Questions about the matrix below.
1) Which number is the entry just left of 7.81?
2) Which number is the entry just left of the largest entry?
3) Which number is the third largest entry?
4) Which number is the 1st entry in reading order?
[[-4.87, 7.20, 18.25, 12.87, -14.43], [-11.53, 4.90, 20.94, 7.81, -3.34], [6.46, -0.76, -5.41, -0.07, 6.26]]
1) 20.94
2) 4.90
3) 12.87
4) -4.87

[[89.858, 15.962, 32.425, -17.159, -35.079, 163.757, 25.130, 101.000],
 [117.250, 244.115, -22.200, -5.460, -11.483, 87.492, 183.219, 103.164],
 [88.225, -38.741, -108.382, 38.512, 138.165, 288.964, 52.107, -41.678],
 [113.458, -121.113, 132.768, 113.915, -0.656, -11.286, 112.565, 135.235],
 [224.075, 4.058, 157.466, 146.635, 87.783, 153.391, 21.522, -22.811],
 [141.254, -115.197, 11.071, -32.768, 256.701, 28.455, 44.051, 71.213],
 [-58.773, 125.905, -99.810, 142.507, -78.616, 132.143, -111.845, 23.195],
 [9.286, 196.400, 232.038, -121.115, 114.840, 106.064, -14.317, 167.710],
 [-47.973, -30.063, 99.015, 87.621, -161.289, 42.000, 86.826, 113.559],
 [-121.610, 56.354, 209.837, 126.408, 94.091, -8.562, 63.331, -55.987]]
Counting starts at 0.
The entry at row 1, column 0 -> 117.250
What is the entry directly below 42.000? -8.562
The entry at row 0, column 2 -> 32.425
What is the entry just left of the largest entry? 138.165
What is the entry in row 0 and column 1? 15.962
What is the entry directly below 15.962? 244.115
What is the top entry of the column that holds the smallest entry? -35.079
The entry just right of the largest entry: 52.107
The bottom-left entry is -121.610
What is the entry just right of the smallest entry? 42.000
What is the entry just right of -121.610? 56.354
What is the entry directly below 244.115? -38.741
What is the top-left entry? 89.858
What is the bottom entry of the column that holds the smallest entry? 94.091
What is the entry directly below the largest entry? -11.286
The entry directly below -38.741 is -121.113
The entry in row 1 and column 2 -> -22.200
What is the largest entry? 288.964
The entry directly below 71.213 -> 23.195
What is the bottom-right entry? -55.987
The entry just left of -121.113 is 113.458
What is the entry at row 2, column 0? 88.225
The entry directly below -32.768: 142.507
The entry directly above the largest entry: 87.492
What is the smallest entry? -161.289
The entry in the top-right corner -> 101.000
What is the entry just left of 196.400? 9.286
The entry directly below 132.143 is 106.064
The entry directly below -5.460 -> 38.512
The entry directly below 224.075 -> 141.254

Questions about the matrix below. Counting starts at 0.
1) The entry at row 0, column 2?
2) The entry in the top-right corner?
3) The entry at row 1, column 2?
4) The entry in row 2 and column 1?
5) The bottom-left entry?
6) The entry in row 1 and column 0?
7) The entry in row 0 and column 1?
8) The entry in the bottom-right corner?
[[19, -22, -35, 21, -16, -22, 24, -11, -30, 29, -22],
[-21, -4, -13, 19, -9, -3, 37, -7, 20, 27, -18],
[-30, 31, 8, -22, 42, 15, -13, 34, 21, -18, 40],
[-11, -3, 12, -7, 5, 14, -14, 8, 15, -5, 7],
[7, -54, 19, 31, -47, 24, 25, -27, 14, 34, -41],
[15, 31, 0, -27, 21, -15, -19, 24, -17, -17, 30],
[2, 27, -20, 19, 28, -30, 20, 27, -16, 16, 24],
[11, -13, -24, 25, -9, -17, 19, -13, -30, 11, -14],
[9, -2, 15, 2, 8, -8, 7, 9, -16, 15, 10],
[-10, 69, -16, -21, 52, -8, -22, 64, -15, -17, 51]]
1) -35
2) -22
3) -13
4) 31
5) -10
6) -21
7) -22
8) 51

Questions about the table below.
1) Find the entry just left of the largest entry.
2) Find the minimum.
3) Find the entry just right of the largest entry.
((-24, 2, -14, 6, -10, 1, -5, -9), (14, 31, 10, -7, 16, -7, 7, 22), (29, -35, 11, 11, 2, 11, -20, 0), (16, 14, -3, 3, 6, -28, -12, -36), (-11, -14, -8, -9, -11, -21, 5, 26), (34, 2, -9, -1, 9, -15, 3, -8), (3, 10, 2, 4, 7, 26, 16, -4), (20, 26, -12, 7, 4, -27, 6, -21), (-1, -14, 2, 20, 3, 11, -23, 13), (17, 15, 0, -18, 3, 45, 6, -11), (-19, -17, -10, 1, -4, 15, 0, 10), (7, -54, -14, 10, -3, -22, -40, 5), (8, 1, 11, -16, -3, 22, -5, -6))
1) 3
2) -54
3) 6
